These are the activations of a small network on made-up records, seen along a few directions, one row for each record.
After each row come some of the record's fields: VIFE, SIS, KED, DAR.
The largest differences between rows may come from other fields.
Strong random noise was added to every row along 2 fixed directions; ignore it. To show where, here is one row again and again, with new noise each time:
-90; 13; 17; 86; -425; -74; -207; 146; 11; 143; -101; -216; -1; -121; 289; 43; 108; 99; -56; -210; 174; -59; -99; -53
-160; -114; 67; -15; -535; -103; -159; 297; -62; 129; -49; -307; -196; 12; 312; 54; 60; 127; 26; -295; 228; 33; -196; -37
-97; 104; -146; 159; -276; -133; -63; 11; -9; 285; 35; 102; 249; -292; -86; 130; 76; 125; -81; -270; 42; -83; -180; -251
45; 190; 34; 226; -319; 20; -395; -43; 161; 71; -292; -266; 194; -254; 505; -37; 222; 27; -194; -8; 163; -215; 140; 55

27; 151; 19; 86; -223; -91; -103; -31; -52; 47; -68; -57; -5; -188; 227; 117; 71; 134; -111; -11; -6; -205; -6; -72 => <VIFE:beb SIS:zol KED:zin DAR:zivu>
-168; 2; -53; -193; 231; -108; 190; -15; -43; 24; 104; 53; -123; -176; 1; 343; 31; 78; 195; 397; -222; -206; 165; -83 => <VIFE:lom SIS:zol KED:zin DAR:fuloz>
-363; -187; -296; -275; 25; 30; 175; 133; -68; 110; 157; 124; -38; -28; -295; 341; 77; 54; 174; -208; -178; 215; -241; -60 => <VIFE:luv SIS:sak KED:nizok DAR:fuloz>
71; 38; 15; 189; -110; -153; 73; -18; -95; 285; 171; 268; 74; -94; -294; -65; -158; 120; -71; -248; 97; -101; -189; -211 => <VIFE:lom SIS:sak KED:zin DAR:zivu>
246; 85; 194; 252; 217; -107; 44; -161; -32; 163; 125; 45; 37; -143; -121; -131; -209; -30; -61; 192; 43; -227; 159; -151 => <VIFE:luv SIS:sak KED:zin DAR:zivu>
-74; 49; -51; -117; 167; 163; 47; -29; 83; -150; -114; -18; 135; 25; 38; 38; 141; -212; 50; 191; -34; 76; 136; 183 => <VIFE:luv SIS:zol KED:nizok DAR:fuloz>
0; -63; 60; 0; 30; -32; 116; -37; 13; -23; 1; -21; 8; -6; -116; -106; -38; -56; 39; 35; -57; 109; 52; -31 => <VIFE:luv SIS:zol KED:nizok DAR:zivu>
124; -13; 113; 229; -73; -151; 0; 43; -21; 244; 113; -28; 61; -88; -150; 9; -174; 71; 7; -208; 136; -72; -135; -143 => <VIFE:kor SIS:sak KED:zin DAR:zivu>
-79; 35; -12; -217; -212; 299; -339; 123; 234; -372; -456; -371; -24; 178; 658; -69; 355; -181; -61; 101; 166; 132; 159; 446 => <VIFE:lom SIS:zol KED:nizok DAR:fuloz>
171; 56; 215; 80; -58; -133; 119; 30; -131; 3; 81; 26; -146; 60; -7; -99; -158; 93; 34; 69; 65; -159; -3; -75 => <VIFE:beb SIS:zol KED:zin DAR:zivu>
-66; -49; 24; -135; 41; -103; 131; 166; -170; 58; 222; 108; -280; 148; -65; 175; -117; 75; 164; -5; 66; -47; -131; -51 => <VIFE:beb SIS:sak KED:zin DAR:fuloz>
107; -124; 360; 62; -10; -78; -98; 58; -60; 5; 38; -350; -362; 57; 318; -100; -163; -14; 59; 251; 93; -155; 202; 14 => <VIFE:luv SIS:sak KED:zin DAR:zivu>
-121; -105; -121; -210; 231; 45; 81; -18; 52; -34; 39; 48; -93; 2; -84; 114; 44; 9; 77; 172; -137; 48; 82; 109 => <VIFE:lom SIS:sak KED:nizok DAR:fuloz>
-165; -34; -94; -238; 238; -110; 417; 144; -189; 95; 320; 279; -120; -19; -360; 293; -102; 44; 298; 138; -152; -8; -83; -217 => <VIFE:lom SIS:zol KED:zin DAR:fuloz>
-7; -56; 111; 142; -427; -117; -190; 233; 29; 121; -105; -307; -12; 2; 254; 3; 18; 102; 7; -273; 279; 0; -156; -11 => <VIFE:kor SIS:zol KED:zin DAR:zivu>
8; 217; -198; -28; -50; 278; -364; -125; 268; -316; -425; -69; 313; 37; 403; -84; 412; -168; -180; 107; 42; 31; 140; 303 => <VIFE:beb SIS:zol KED:nizok DAR:fuloz>
-80; 156; -269; -28; 406; 94; 269; -211; 55; 49; 82; 442; 476; -195; -487; 158; 99; -159; 56; 158; -246; 38; 66; -103 => <VIFE:luv SIS:zol KED:nizok DAR:fuloz>
-38; -145; 138; 23; -5; -199; 143; 104; -176; 229; 269; -68; -279; -23; -126; 73; -251; 107; 141; 1; -33; -65; -102; -215 => <VIFE:luv SIS:sak KED:zin DAR:zivu>
-30; 153; -188; -36; 170; 199; -130; -131; 197; -138; -199; 128; 271; -37; 73; -1; 224; -154; -85; 56; -62; 62; 144; 221 => <VIFE:lom SIS:sak KED:nizok DAR:fuloz>
59; 3; -91; 99; 314; -60; 298; -212; -89; 241; 279; 400; 249; -129; -669; -45; -225; -2; 9; -31; -188; 40; -95; -340 => <VIFE:luv SIS:sak KED:nizok DAR:zivu>
-69; -93; -43; -43; -392; 67; -58; 218; 62; 30; -107; -117; 29; 124; 28; -123; 59; 32; -4; -382; 171; 258; -240; 47 => <VIFE:luv SIS:zol KED:nizok DAR:zivu>
227; 175; 130; 286; 10; -67; -67; -133; 62; 165; 9; 159; 138; -125; -36; -181; -124; 31; -142; -13; 88; -205; 81; -51 => <VIFE:lom SIS:sak KED:zin DAR:zivu>
13; -76; -202; 36; -90; 52; 127; -15; 17; 51; 76; 389; 287; 145; -572; -232; -75; -4; -101; -522; -13; 340; -338; -83 => <VIFE:lom SIS:sak KED:nizok DAR:zivu>
-93; -84; -293; -197; 362; 69; 276; -82; -31; -123; 252; 444; 130; 155; -618; 33; -31; -64; 84; -47; -225; 267; -155; -112 => <VIFE:beb SIS:sak KED:nizok DAR:fuloz>
-167; -123; -72; 38; -302; -231; 118; 200; -216; 354; 266; 91; -109; -77; -269; 157; -128; 171; 65; -448; 83; 52; -376; -286 => <VIFE:luv SIS:sak KED:zin DAR:zivu>
-32; -119; 84; 45; -47; -186; 189; 102; -199; 277; 241; 4; -171; -56; -224; 62; -221; 116; 93; -122; 25; -60; -179; -211 => <VIFE:luv SIS:sak KED:zin DAR:zivu>
-58; 149; 6; -96; 172; 53; -60; -46; 50; -120; -128; -129; -43; -213; 361; 223; 195; -64; 34; 401; -66; -240; 317; 131 => <VIFE:lom SIS:zol KED:zin DAR:fuloz>
-161; -147; -288; -171; 229; 241; 57; -72; 153; -198; -29; 167; 258; 78; -280; 45; 158; -145; 36; -99; -212; 328; -13; 168 => <VIFE:luv SIS:sak KED:nizok DAR:fuloz>
-93; -55; -38; -114; 217; 173; -34; -9; 68; -74; -62; -105; -42; 62; 125; 57; 85; -114; 79; 215; -70; 68; 168; 182 => <VIFE:luv SIS:sak KED:nizok DAR:fuloz>
-47; -336; 79; -257; -171; 7; 320; 289; -138; -173; 138; 13; -272; 492; -378; -301; -221; -33; 157; -361; 109; 493; -352; 0 => <VIFE:lom SIS:zol KED:nizok DAR:zivu>
60; -53; 49; 94; -233; 82; -144; 66; 110; 27; -131; -82; 59; 115; 60; -250; 21; -18; -67; -262; 166; 143; -57; 129 => <VIFE:luv SIS:sak KED:nizok DAR:zivu>
87; 122; -250; 17; 281; 435; -379; -330; 388; -449; -448; 26; 511; 43; 212; -228; 391; -275; -249; 142; -110; 123; 319; 423 => <VIFE:lom SIS:sak KED:nizok DAR:fuloz>
-109; -230; 117; -332; 124; 88; 84; 212; -65; -206; 76; -204; -452; 320; 140; -22; -43; -102; 191; 183; 52; 160; 81; 213 => <VIFE:lom SIS:sak KED:nizok DAR:fuloz>
100; -60; 159; 122; -99; -56; 32; 90; -90; 226; 107; -15; -85; 43; -90; -91; -204; 66; -1; -181; 176; -62; -123; -107 => <VIFE:luv SIS:sak KED:zin DAR:zivu>

Which values does each new row have?
245; 255; -3; 328; 609; -8; -35; -395; 162; 78; 82; 184; 486; -429; -158; 133; 29; -166; -70; 503; -182; -390; 370; -81 => <VIFE:kor SIS:sak KED:zin DAR:fuloz>
-198; 40; -75; -156; -226; -8; -96; 236; 0; 2; -48; -134; -114; -8; 308; 208; 163; 18; 98; -21; 112; -48; -92; 56 => <VIFE:lom SIS:zol KED:zin DAR:fuloz>
-127; 110; -156; -61; 353; -56; 176; -124; 10; 96; 122; 138; 141; -370; -134; 389; 86; -7; 124; 383; -275; -222; 182; -167 => <VIFE:luv SIS:zol KED:zin DAR:fuloz>
113; 33; 88; 142; -101; -187; 105; 29; -192; 196; 201; 185; -125; 40; -214; -33; -223; 155; -23; -199; 100; -102; -210; -186 => <VIFE:beb SIS:sak KED:zin DAR:zivu>
-31; -265; 332; -161; -33; -15; 46; 338; -129; -35; 135; -342; -511; 363; 256; -36; -180; -63; 244; 148; 225; -27; 21; 237 => <VIFE:luv SIS:sak KED:zin DAR:fuloz>
92; 105; 8; 215; -118; -131; 4; -35; -54; 258; 102; 184; 98; -131; -166; -74; -115; 105; -98; -197; 90; -147; -146; -157 => <VIFE:lom SIS:sak KED:zin DAR:zivu>
262; 382; -205; 264; 226; 85; 13; -392; 135; -25; -122; 391; 609; -258; -300; -184; 120; -58; -257; 37; -159; -104; 82; -85 => <VIFE:beb SIS:zol KED:nizok DAR:zivu>
-170; -245; 0; -109; -371; 7; 25; 256; -96; 59; 5; -114; -174; 274; -56; -104; -59; 45; 73; -476; 137; 342; -300; 56 => <VIFE:luv SIS:sak KED:nizok DAR:zivu>
-262; 148; -414; -192; 221; 70; 117; -147; 98; 18; -15; 268; 304; -323; -210; 392; 249; -5; 18; 77; -347; 18; 16; -102 => <VIFE:lom SIS:zol KED:nizok DAR:fuloz>
-100; 26; 120; 72; -502; -4; -391; 147; 67; 22; -308; -485; -80; -80; 696; 8; 201; 73; -80; -56; 206; -139; 64; 132 => <VIFE:luv SIS:zol KED:zin DAR:zivu>
335; 134; 43; 201; 278; 146; -45; -304; 190; -148; -116; 168; 288; 52; -201; -439; -100; -160; -243; 70; 10; 80; 176; 105 => <VIFE:lom SIS:sak KED:nizok DAR:zivu>
-121; -163; 65; -287; 35; 237; -227; 110; 157; -425; -261; -440; -327; 357; 525; -121; 133; -174; 49; 209; 50; 233; 206; 472 => <VIFE:lom SIS:sak KED:nizok DAR:fuloz>
-259; -65; -197; -319; -186; 146; -115; 136; 53; -164; -150; -104; -93; 39; 225; 278; 285; 55; 12; -60; -48; 115; -86; 90 => <VIFE:beb SIS:zol KED:nizok DAR:fuloz>
-191; 141; -375; -185; 253; 130; 88; -163; 150; -44; -61; 270; 328; -320; -169; 339; 289; -30; -4; 140; -333; 18; 116; -63 => <VIFE:lom SIS:zol KED:nizok DAR:fuloz>
181; 159; -49; 229; 23; 151; -154; -191; 171; 116; -153; 133; 368; -89; -103; -220; 17; -51; -195; -122; 87; -4; 45; -14 => <VIFE:luv SIS:sak KED:nizok DAR:zivu>
20; 45; 71; -78; 159; -7; -81; -27; 6; -66; 0; -119; -233; -45; 304; 173; 22; 57; 35; 352; -47; -266; 208; 115 => <VIFE:beb SIS:sak KED:zin DAR:fuloz>
-92; 77; 11; -61; 14; 54; -22; 87; 18; -14; -70; -102; 31; -76; 238; 203; 137; -81; 84; 182; 39; -101; 125; 97 => <VIFE:luv SIS:zol KED:zin DAR:fuloz>
